A small network was trained on made-up records. Each row is its average activation on records with the value named, seen along a few directions.
Related values have similar rows: they may be neighbours, one step apart, or belong to one group.
Random noise pushes rows far along 14 fixed directions. That doesn't count. These rows show it; they differ only by the noise:
[ -36  351   86   98  128  510 -454  314  377 -284  551 -139  -74 -291
 -155 -201  562   54  282  -31  249  201  141 -128   49]
[  27 -148 -367  -40 -123  -91 -164  137 -601  304 -297  273   30  159
  -63 -567  106  253  268  298  -35 -367  322 -286   28]
[-130   16 -132  493  566 -568  136  409 -397  280  124 -142  -90  446
   49  332 -250 -214  -83  126 -362  145 -147 -605  126]
[ 309  -82   60  197 -298    0  121  318  -66   97  263  371  424 -453
  116   -4   66  154  -74  -73    4  243  101   48 -250]
[-155   31  189   18  192  238  -42  139  213   59  160 -329   -3 -124
  217   -5 -270  -66   48  144 -382 -143  238 -118   13]
[  34  389  128 -132  134   31  221  -76  385 -118    8  -88 -178  298
 -140  -79  143   86 -251 -342  256   54  172  185 -279]
[-278  -10  228  318  299  -66   33  142  196  145  128  206  180 -236
  123   33 -338  -27 -109   93 -339  332  162  437 -275]
[ 317 -343  -11 -309 -395   80 -144 -198  257  -18 -183  388    7 -142
  131  -49   33  322 -170 -217  426 -172  371  -33 -316]
[  96  -78  186   57   46  114   17  207  154  -98  -14  360  160   61
  155   25  -38  143  155  -37  -22  303   83   41 -317]
[ -51   60  480 -123 -217  469  156  -98  189   18  109   78   96 -142
 -117  356  100 -110  129  -65  175  -23 -557   12  439]
[ -81  172   80   -5   83  196   59   89  155  184 -122   -1  -80  218
   79 -706  114   60   84  232 -292 -308  344  182  118]
[-174  457  178   14   65 -164   58  -44 -736  400   55  532   47  349
 -677  261  285  199  109   72  474  206 -342 -443 -191]
[ 133 -185 -163  366  -82 -175  160  447 -231  183 -118  311  -34  -44
   73 -369 -104   45   -7  265 -192    0   16 -146   77]
[  30  244 -339  198  279  -89 -201  230  182 -340   82 -388 -274    1
  353 -393   88  -25 -290  -12 -358  142  136  220 -425]
[ 150 -499  141   47 -394  108  -99  -49  134   36  -59  477   96 -336
 -114  114  141  -53   56  -11  427  -61 -280   66  519]
[-336  218    9   63   91  386 -138  178   62 -164   87   59 -107 -368
 -252  -27  -74  144  208    5  163  265  -55  201 -211]


Values of SIZEV:
keb: [ 198 -306 -529  197 -201 -157  153  310   98  333   29 -157   29 -265
  413 -147 -136  113 -150 -109 -354 -198  347 -290  187]
sisuz: [ 242 -114 -311  192 -142 -276   66   -1 -165  109   86  151   64  -96
 -178 -296  308  -58  -35   -9  205 -170   14   16  559]
duka: [-194 -199  -92   84 -347  268  -76  -62  146  157   -8  119 -234 -706
   32 -133 -269  110 -338  160   73 -163  -93  256   20]
zerap: [ 169  209 -167 -268 -315  113  411  -97 -114 -246 -206  -70  -66  -81
 -322 -140  -62  174   14 -157  317  -97   81   40 -163]
lok: [ 387  176   47 -147 -178   34  356  349  -85 -485   23 -351  -38  286
 -186 -128   40  -39  336  -61  146  186   89 -318 -228]
gemed: [ 177   14 -193 -105 -342    0  323  -94   -4  316   83 -263  130 -148
  210  212   66    5 -213 -190 -156 -395  -51 -296  413]
vomor: [  43   27 -301  -81  -54  187   47  230 -116  -54 -189  168  -21  -19
  365    1 -181  393   60 -207 -106  165   61  -55 -594]
peme: [ 243 -104  101  327  224 -652  -78  109 -173  -72  338  -18  635   56
 -107  218  296 -344  147   63  -95  471  224  103  -21]
revo: [-172  -60 -243  -16 -195  103 -135  -32 -240  -21   99 -208   31 -389
 -124   70 -145   19   99  -27   53  -34   18   42  -74]
kanek: [ 270   51  -87    4  -37 -245 -145 -254   -5  -64   61    6  121   32
  480 -111  227  -73 -325  111 -436   84   87  273 -406]
fisa: [-268  123  134   10  233  215   53   28  350  125   57  167 -403   11
  105  530 -352  203 -167 -154   81  183 -374 -282 -178]
ges: [-206   96 -256 -144  -29  -92  132 -234 -135  294 -187  -46   10  254
  136 -187   26  108 -108 -147 -272 -297    9  325  -68]
rotam: [ 107 -318  -15  145   -5  -83  141  209  116  -87 -115  213  -82 -318
  -41  -96 -559  147   27  155    8  118  330   -7 -112]
seno: [   4  229   -3 -313    6  474 -270  113  -11 -325  198  -78  533  109
  -13   69  392  252  808 -263  111  391  327   -2 -299]
vik: [ 188 -167  384 -216 -235  -11  -48 -354  107  -46  -30  176  -29 -223
   65  334 -301  -44 -273   90  202   -3 -157  -78 -168]
The values of SIZEV form a ring.
A walk along SIZEV starts at duka and steps to its neighbour ges. Put keb, vomor, revo, fisa, seno in the order it reaches them. -> revo, seno, keb, fisa, vomor
List every value one step from zerap, in the order listed. -> sisuz, kanek
Fewest steps between lok and gemed? -> 4

Values of BAZUP:
vifev: [-832  146  281 -316  441  103 -204 -535 -235   27 -420  -22 -126  357
 -772  129 -199 -121  619  312  229  -79 -104  237  286]
tedov: [-115 -172 -657  329 -111 -218   15  100  167  188   28  -34 -211 -416
 -220 -237  231   18 -300 -337  278 -222   99  304  516]
ditig: [ 454 -388  213 -222 -245   69 -166 -152   37 -174   93  315  642 -155
  346  352  289  -54  104 -277  168   81  -37  205   49]
paveg: [-182   36  522  204  449 -233 -288   -6 -224  -87 -118  305 -108  415
 -247  -56  -67 -269  128  567  -42  297 -176  -20 -113]
puz: [ 353   12 -275  -82 -244 -229 -278 -120 -377   34 -253   34 -243  426
  256 -710  463  -22 -149  519 -254 -360  -47 -300  -45]
ror: [ -37 -272 -452   -9  320 -455 -482  -87 -262  -21 -192  178   46  450
  268   66   81  206  124 -196   12  153  321  -94 -413]
pezug: [-167 -123  184 -133 -299  327 -281 -259 -248  349  258  303  778 -685
  118  101  132  164  153  -65 -180   64    2  610  -46]
lak: [  19  170 -305   67  195  -52   54   58 -234  -88  117 -266   40  562
 -127   39  564 -242  436 -103  -53  -90 -534 -212  795]
bidid: [-316  -58 -231  287  215 -519   28 -181 -138  457 -225  254 -301  270
 -316 -317  -94  -31 -187  206  109 -154  222   19  326]
pul: [-335  233  482  318  564 -130  222  329  111  201  188  -76 -161  222
 -294  -94 -383 -194  -18  349 -211  168  300  -98  -73]
The values of BAZUP form a line.
List every value one step from puz, in the order listed. -> tedov, bidid
List every value one step from lak, in the order listed. -> vifev
List every value one step from pul, in the order listed. -> paveg, pezug

Values of TEGI:
neti: [-161 -293  312 -178   78  227 -142   22   30  -42   69  -59  311  -44
 -154  314 -215  -61  592  135   12  -15  457 -272    9]
nes: [-335   47 -154   40 -103  304 -700 -372  331 -240 -141  314 -583  -81
  -11 -365  578   34  -23  238  193   84 -660  443  161]
gide: [  22 -256  143   74 -289   -5  154   -2   68  110 -159   -4 -145 -227
  -32   54 -261 -152 -163  208  -42 -166 -102  -54  181]
zumo: [ 192  321 -283   58   34  -65  119  101  -72   54  541 -553  329 -117
  -52  167  434  -88   41 -365   32  -83  -12 -148  477]
luze: [ -65   -8 -281 -388  100  219  -69 -176   51 -256 -457 -503 -837  670
  -69  -61 -118   50  242   74  174 -504 -183 -824  314]
buv: [ 393 -405 -323  270   11 -509 -126  194   68 -295 -241  297 -393  456
 -110 -261  347 -151 -157 -137  540  110 -130  -96  290]
nozav: [ 242 -337 -172  264  -57  -86 -119  202  431  395  287  107  353  -95
  518 -248  407  -10  -96 -254 -161 -158  476   74  541]
dogit: [ 243   76 -205  139  -20 -111  307  426 -237 -117 -139 -175 -406   87
  170 -249 -316  103 -224  140 -243 -104  -10 -383 -366]
bada: [ -19  181 -281   30  407 -177  143  212 -248   22  215 -212   77  323
   49  696  -24   48   81 -435  110  115  -71 -651  -16]
zafe: [ 303   24  311 -319 -190  267   83 -155  429 -343   56  -43   65  -43
  -17  175  119   12  107 -213  347   29   -9  -60   27]
bif: [ 170   -5  357  119  -99 -143  404   85  419  215   42  460  335   84
 -215 -108  179    2 -101 -277  281  241  350  414   -3]
moluv: [ 159   28   66 -133 -134  109  -28  -79  -33   17  327  -42  657 -174
  314  151  128   75  148 -125 -362  133  159  164 -218]
bep: [  35 -100 -373  -88 -117  -24  -34 -298  257  459  143  100  457 -288
  484    4  245  255 -248 -544 -111 -349  331  424  306]
fedag: [ 291   58  222 -144   94  192  195  211   98 -233  141  -99  252  143
  224  344  -57   16  137 -198 -125  162  -37 -214 -228]
puti: [  48 -259  339   79  -10 -190 -174  119 -233 -103  198 -192  410 -407
   35  131 -394 -255    1  306 -302  184  264   82 -261]
mizi: [-337  270  290  442  369   45   98  261  391   65  149  303 -400  -63
  -48  -28 -323   16 -328  143  -75  442 -152  223 -357]
The values of TEGI form a ring.
A walk along TEGI starts at neti and steps to its neighbour gide. Put buv, bada, bep, fedag, puti in the order it reaches them. -> puti, buv, fedag, bada, bep
List every value one step from moluv, in the order listed. -> nes, luze
Fewest steps between dogit and bif? -> 5

Values of GIMU:
puf: [  13 -121  216 -157  -50    9  -30 -256  -43  134   -8 -150   75   38
   99  263  -55 -171 -137  -28   -7 -240 -147 -116  264]
nof: [-320  220  105  -96  218  140  454 -117  120  154 -103  -40  153  179
 -120  160 -274  108  193 -250 -102   72   17  327   79]
zalib: [  34  291  132  -15  -51  227  -31 -136  538  -57  -59  303 -272  396
  -63 -508  743   74  -37  -96  220   28 -156  327  168]
kug: [-244  221 -106  139  125  223 -270  203 -259 -240   -6  -80 -205   -7
  -67 -172   47   22  297  325 -191  247 -199  -36 -300]
zaket: [ 298   12  505 -283   20  -16 -341 -244 -100 -170 -137  238 -138  442
   77  128  139    9  -41  312  133   16  -81 -447 -452]
dube: [ 296   29 -232 -214 -121 -223    0 -330 -100   21  -40  -50  -33  328
   55  -58  408   -3 -288 -219  170 -283  -87  -49  124]
moteg: [-121 -234  245  -35 -281  183   31    5  -20  210 -130  287  353 -418
  -33 -412 -275   89  164  269 -183  -83  336  575  -31]
sado: [ -89  399  176 -263 -299  460   70 -101 -185  173 -191  180 -193   54
  -91 -310  163  232  126  300  -76 -178 -155 -150 -172]
nimem: [-275  -77 -504   27  318 -119 -413   10  -21  226    8  -29 -204  232
  252   78   75  216   30 -225  -42  -54  191 -268 -122]
momot: [ 319 -266 -175   28 -175 -388  210   77   46  112  206  203  186 -288
 -191  377 -230  168 -242 -421  481   61  466 -307 -175]
ribu: [ -19  273  276  199  -36  414 -140  120  273   18  362  169 -150 -243
  121  -29  288   -9  -77  182 -102  106 -439  -66  146]
vikoz: [ 130 -223 -333 -179  -63 -211   10  -43 -414 -265 -342 -127   85   58
   68   89 -161   -9   35 -113   37 -123 -115   58 -125]
mizu: [ 197   72   87  -52  -66  -49  347   15   46  233 -173  -25  158  385
  165 -383   58  -10   45  150 -356 -261  203  -19  185]
rikil: [ -74  -77 -194   99 -231   25   -8  -27 -123  235   -6  216  -92 -366
  115   76 -127  171 -141  112  -30   -2 -215  -87   28]
zibon: [-111 -120  497 -186 -153  242 -145 -324  119   20 -274  255  -59    8
  100 -218 -134  -65  -21  366 -101  -88  -99  332  -96]
The values of GIMU form a ring.
A walk along GIMU starts at dube and steps to its neighbour ribu. Put puf, zalib, kug, zaket, rikil in the order it reaches them. -> zaket, puf, kug, zalib, rikil
List every value one step from moteg, in the order listed. -> nimem, zibon
